Each row below holds a small network's activations on one input, seen along a few directions.
In each table, some parts of the input vary, and every possible input appears once, in random order.
A made-up example of a description, with smaller parts first: line(4) and (point or ring(11) or (values(3) and ring(5))).
Shared parts are said once, and a part with two or three values counts as separate values.

Other details of the inputs shift rows strongly along two fixed directions, in all tables alike. That doesn't count.

Rows:
r1: [ 15.3  -6.3   6.7   0.8 -19.7   6.8   5.8 -12.1  -1.8 -15.5  -8.8   3.9
 -25.4]
r2: [ 10.3   7.7  11.5 -10.8   6.4  27.4   6.2  13.4   0.8  -0.5  -4.4  13.5
 -11.7]
r3: [ 43.9   9.9  -2.9  19.4   6.9  12.1  11.9  12.8  16.9 -14.4  -0.2 -14.9
  17.5]
r4: [ 21.8  -5.3   4.9  12.5  -1.2  19.5 -16.7   3.8  -2.4  -7.3  -0.3  15.0
  -4.1]
r5: [ 19.9  -4.9  11.3 -11.2   1.9  11.4   2.0   1.5  -3.6  -8.2  -8.3  17.5
  -3.7]
r6: [ 14.1  -8.0  -1.3   0.0 -19.2   6.1   7.7 -14.6   2.6 -14.2 -17.3   7.8
 -25.4]
r7: [ 20.5   0.5  -0.1  10.1   1.0  26.1 -11.7   9.0  -9.3  -0.8  -2.9  10.1
  -9.5]
r8: [-42.1  53.5 -20.2  -0.6 -24.7 -66.4 -22.9  -5.2 -13.9   7.7   7.6   0.1
   4.5]
r9: [-48.4  43.2 -26.3  -8.7  -5.6 -63.4 -19.5  33.1 -13.3  12.1  17.6   6.0
   8.8]
r10: [-35.0  40.9 -19.1  17.6 -19.1 -71.8 -28.5   7.2 -16.7  26.6 -14.8  10.1
  17.4]
r11: [ 30.7  -4.0  -8.6   2.0  11.4   0.9  31.8  23.1  24.7 -24.2  14.2 -11.5
  10.1]
r12: [ 20.2  -3.1  12.0 -12.7   4.0  15.6  -6.1   5.6   7.0  -7.3   0.9  17.0
  -4.4]
r13: [-64.1 -68.5   8.5  -6.3  44.0  17.3   1.9 -51.1   6.2  39.1  24.7 -51.0
  39.7]
r14: [-44.1  54.9 -19.7  -2.0 -21.2 -62.8 -31.4  -2.6  -3.1   9.9  17.7  -2.0
   4.2]
r15: [ 12.9   6.5  -3.4  -6.5  -8.9  23.5  -0.7  -4.5   0.1 -13.1   4.2   0.7
 -27.2]
r16: [  8.9 -26.1   5.3  -3.2  -5.5   0.2  11.6  14.9  -4.0 -18.0  -6.4  12.7
 -13.1]
r17: [ 11.9   5.4   4.2  14.9   1.2  31.9  -4.7  11.8  -8.6  -0.9  -5.7  11.2
 -12.0]
r18: [ 22.2  -7.5   3.9  13.5  -4.9  15.6  -8.5   0.0 -13.2  -8.5 -10.0  15.6
  -2.9]
r19: [  3.6  11.4   1.2  -1.3  -8.4  28.9   6.1  -1.8   1.3 -12.8   2.2   1.5
 -29.6]
r20: [-49.4 -59.1  17.9  -7.1  38.5  11.0   8.3 -66.9   4.4  57.5  -8.7 -45.5
  38.8]
r21: [-47.8  33.1 -21.2  -5.1  -9.6 -71.9 -16.3  21.9 -16.4   5.4  10.4   9.0
  16.3]
r22: [-35.4 -30.1   0.3   5.4  31.8  14.1  23.6 -66.3  29.6  34.7  24.6 -86.4
  49.7]
r23: [  7.2 -28.1  -2.3  -3.9  -4.8  -0.4  13.6  12.8   1.0 -16.4 -14.9  16.3
 -12.3]
r24: [ 19.1   2.9   7.4 -15.5   6.0  21.8  -1.0  10.7   0.2  -0.6  -2.2  12.2
  -9.4]
r25: [ -3.1  -8.4  -1.0  -6.1   5.7  22.5  13.0  25.7  -1.7 -14.7   5.7  12.1
 -16.9]
r26: [ 23.3 -12.8  10.1  16.8 -10.4   9.3  -5.3   1.2 -11.2  -3.3 -16.4  12.5
  -7.8]
r27: [42.1 11.5  3.9 -4.4  7.4  9.6 24.7 13.7 26.6 -8.9  6.1 -8.6 17.9]
r28: [ 21.6  -9.2  17.2  -7.8  -3.1   4.8   5.3   2.8  -2.2  -3.4 -14.6  15.2
  -9.3]
Each input here is: values(4) and (point or line(6)).
The inputs of r1 and r28 match in every part but the values(4) part. If r19 is changed in the same way as r1 into r28, which row does it become?
> r2
A walk changes only the line(6) part. It starts at r17 and steps to r7. List the rest of the walk in order.
> r4, r18, r26, r10
Which other rows does r9 become when the line(6) part takes its other values? List them by row number.
> r13, r16, r21, r23, r25

Rows:
r29: [  0.9 -11.5   6.5  -5.8   4.5   8.5   0.6  11.5  -7.1  -1.1  -3.2  12.5
  -8.0]
r30: [-73.5  21.2 -19.2   0.8  12.1 -81.0 -14.3  -1.8  -5.1  41.0  14.2 -25.3
  50.7]
r31: [ -2.5 -18.9   1.6 -10.8   4.5   0.0  11.7  12.2  -0.4 -10.7  -1.6  11.9
  -7.2]
r32: [  0.5  -0.4   1.3  -4.2  -4.8  16.6  -6.9  -3.5  -2.5  -3.4   1.1   6.5
 -15.7]
r33: [  6.9  87.6 -25.3   7.1 -46.4 -65.6 -21.8  37.0  -9.1 -19.8  -4.6  30.8
 -19.8]
r34: [ 9.8  7.7 -1.7 -1.4 -0.4 15.4  5.9  3.7  4.5 -6.7  7.5 -6.2 -7.4]
r35: [ 17.8  -3.0  -1.1  -4.3   4.6   0.5  15.0   8.0  14.3 -10.5   4.5  -6.2
   6.8]
r36: [-38.2 -35.1   8.0   8.6  29.9   4.9  -6.7 -37.8  -1.1  46.8   2.0 -36.4
  39.6]
r37: [ -5.2 -10.2  -3.1 -12.5  -0.7   6.0   9.6   3.9   4.2 -16.3   8.4   3.5
 -13.6]
r38: [10.9  9.9 -1.0  3.2 -3.1 16.9  0.5 -3.4  5.3 -3.7  1.5 -3.6 -9.5]
r39: [  2.5 -19.6   6.4  11.9   4.1   1.8  -2.8 -17.4  -4.6  12.4 -10.5  -4.8
  10.8]
r40: [17.4  4.8  4.4  3.3  3.5 10.6  6.5  6.2  7.3 -4.6  4.4 -3.4  8.1]
r41: [  2.1  -3.0   3.7   0.9 -12.6   9.5  -6.2 -13.3  -4.7  -7.1  -4.7   4.8
 -19.1]
r42: [12.9 -9.2  3.2  3.9  8.6  6.2  1.7 13.0 -2.8 -2.3 -2.3  8.0  6.3]
r43: [ 23.6   3.6   3.4   7.3  -7.0   5.0   0.6 -10.8   3.3  -2.7  -9.0  -3.7
   3.3]
r44: [-12.4 -18.7   7.4   2.0  -0.9   1.6  -4.4 -17.8 -10.4  11.5 -11.8   0.4
   0.2]
r45: [ 2.0 -9.4  5.9 -2.1  0.8 10.8 -4.4  4.3 -7.3  2.2 -9.0 14.9 -8.7]
r46: [  5.8  -0.9  -4.6  -5.2  -0.1   7.0  16.2   4.6  13.0 -14.3   8.6  -8.6
  -7.4]
r47: [ -2.1  -1.9   0.6  -7.9   0.4  14.5  -0.3   2.1  -4.0  -9.5   7.5   6.2
 -14.1]
r48: [21.0  6.9  3.5  5.1  2.9 10.8 -0.3 -0.9  7.1 -1.0 -3.0 -1.5  4.6]
The inputs of r36 and r42 match in every part but one. If r48 is changed in the same way as r36 into r42, which row does it become?
> r40
What do these inputs look like to the network?
> line(4) and ring(5)
A walk changes only the line(4) part. It starts at r37 and steps to r47. List the rest of the walk in order.
> r32, r41
A walk changes only the line(4) part. It starts at r44 and steps to r45. List the rest of the walk in order.
> r29, r31

Rows:
r49: [ 8.7 -7.3  1.5  6.2 -2.2  6.9 -0.5  1.7 -6.3 -4.2 -6.0  5.3 -2.7]
r50: [-28.3  42.2 -16.5   2.0  -4.2 -53.1 -14.3  16.1  -1.8   8.8  12.3  -3.5
  17.1]
r51: [15.4  4.1  1.4  0.6  1.5  5.5  4.7 -3.3  7.4 -5.5  1.4 -4.1  2.1]
r52: [ 8.4 -6.1  1.4  2.3 -6.6  3.9  0.0 -8.1  0.7 -4.7 -6.1  2.0 -8.8]
r53: [13.9  4.4  1.3  2.0  0.9  6.4  6.9 -1.6  8.1 -2.6 -1.8 -5.1  0.2]
r54: [ 1.7 -3.1  3.4 -2.8  1.7 12.0 -2.5  4.2 -4.5 -2.1  1.4  6.3 -9.9]
r55: [ 8.2 -0.9 -0.8  2.0  4.7  7.6  7.3  7.5  6.3 -6.0  2.4 -2.9 -0.5]
r56: [12.0  1.3 -3.0  1.9  2.9  8.6  4.3  2.4  4.4 -7.8  4.2 -3.0  2.3]
r57: [ 7.3  2.2  5.6 -3.0 -2.3 10.8 -3.4 -4.5 -2.3  0.9 -3.2  4.0 -9.4]
r58: [ 7.2 -4.3  2.0  3.6  0.6 11.6 -4.9  2.5 -3.5  0.2 -4.7  8.1 -1.7]
r59: [-28.6  36.6  -9.8   6.2 -11.6 -55.0 -18.4   3.2 -11.3  17.8  -2.3   0.6
  14.5]
r60: [-34.4  30.2 -12.0   6.3  -7.0 -53.0 -17.7  11.0 -13.1  15.2   2.9   2.2
  13.9]
r61: [12.2  0.2  6.1  2.2 -2.3  7.8 -4.7 -1.1 -0.5  0.7 -8.1  9.1 -3.0]
r62: [  6.9 -12.0   4.7  -2.1  -0.3   1.7   4.1   3.4  -3.9  -3.9  -7.0   7.9
  -1.9]
r63: [  4.1   0.7   4.2  -2.6  -7.3   9.1  -1.4  -7.0  -1.1  -6.4  -5.0   3.1
 -11.5]
r64: [10.0 -2.9  0.0 -6.5  4.8  3.4  8.9  4.8  7.0 -7.7  2.2 -0.3  2.6]
r65: [  0.5  -2.3  -0.4   0.9  -5.0  11.7   0.8  -3.3  -3.6  -5.3  -0.5   6.1
 -11.6]
r66: [11.4  1.9 -2.8  3.3  2.2  9.5  6.3  4.7  5.2 -5.6  1.0 -3.6  0.1]
r67: [ 8.0 -3.0 -0.1 -4.9  4.2  4.3 10.9  6.1  8.0 -4.2 -0.8 -2.2  1.2]
r68: [13.0  3.1  1.9  1.9 -2.2  4.2  6.3 -3.0  8.1 -2.6  2.4 -6.3  2.7]
r69: [10.6  0.5 -2.0  3.1 -0.7  7.4  5.7  3.4  5.3 -5.7  5.2 -4.8  2.6]
r70: [-37.9  29.6 -16.5   3.8 -10.4 -54.2 -18.2   7.8  -8.9  12.7   5.7   0.2
   8.1]
r71: [ 4.7 -6.5  3.7  2.2  2.5  9.4 -4.0  6.0 -2.4 -0.8 -3.0  9.4 -2.8]
r72: [ -1.1  -6.9   3.1  -7.0  -2.6   6.6   5.4  -1.7  -0.8  -5.4  -1.9   8.4
 -11.2]
r73: [-69.8 -66.5   8.2   4.9  39.9  19.4   2.1 -77.8   0.8  58.2  12.1 -69.5
  43.6]
r74: [  3.7 -12.8   0.1  -4.5  -3.1   0.8   3.7  -0.2   0.2  -6.7  -4.4   6.0
  -7.8]
r75: [ 5.9 -8.0  5.1 -4.8  2.3  5.7 -0.5  5.1 -0.9 -0.1 -5.8 11.4 -1.3]
r76: [ -1.3  -4.4   2.1  -2.3  -3.5  10.0  -0.9   1.8  -3.0  -9.2  -0.3   5.4
 -12.0]
r77: [10.7 -1.8  0.4  1.7  1.0  6.6  6.8  8.3  6.6 -8.7  6.1 -2.2  0.3]
r78: [ 3.0 -4.9  4.9 -9.7  1.5  8.6  0.9  3.5 -2.6 -1.6 -1.7  8.0 -8.8]
r79: [ 4.6 -0.3  1.3 -1.6 -0.9 13.7 -3.8  1.6 -5.3 -1.4 -0.2  5.5 -9.2]
r80: [ 9.2 -3.2  1.3 -5.3  1.3  2.0 10.2  6.4  7.7 -6.5  3.4 -1.6  2.7]
What do these inputs look like to the network?
> line(4) and (values(3) or ring(5))
The inputs of r62 and r49 match in every part but the line(4) part. If r67 is changed in the same way as r62 into r49, which row does it become?
> r66
Which other rows does r59 become when the ring(5) part takes its other values? List them by row number.
> r52, r57, r61, r63
List by row number the other rows that have the line(4) part in common with r76.
> r50, r54, r55, r60, r70, r71, r77
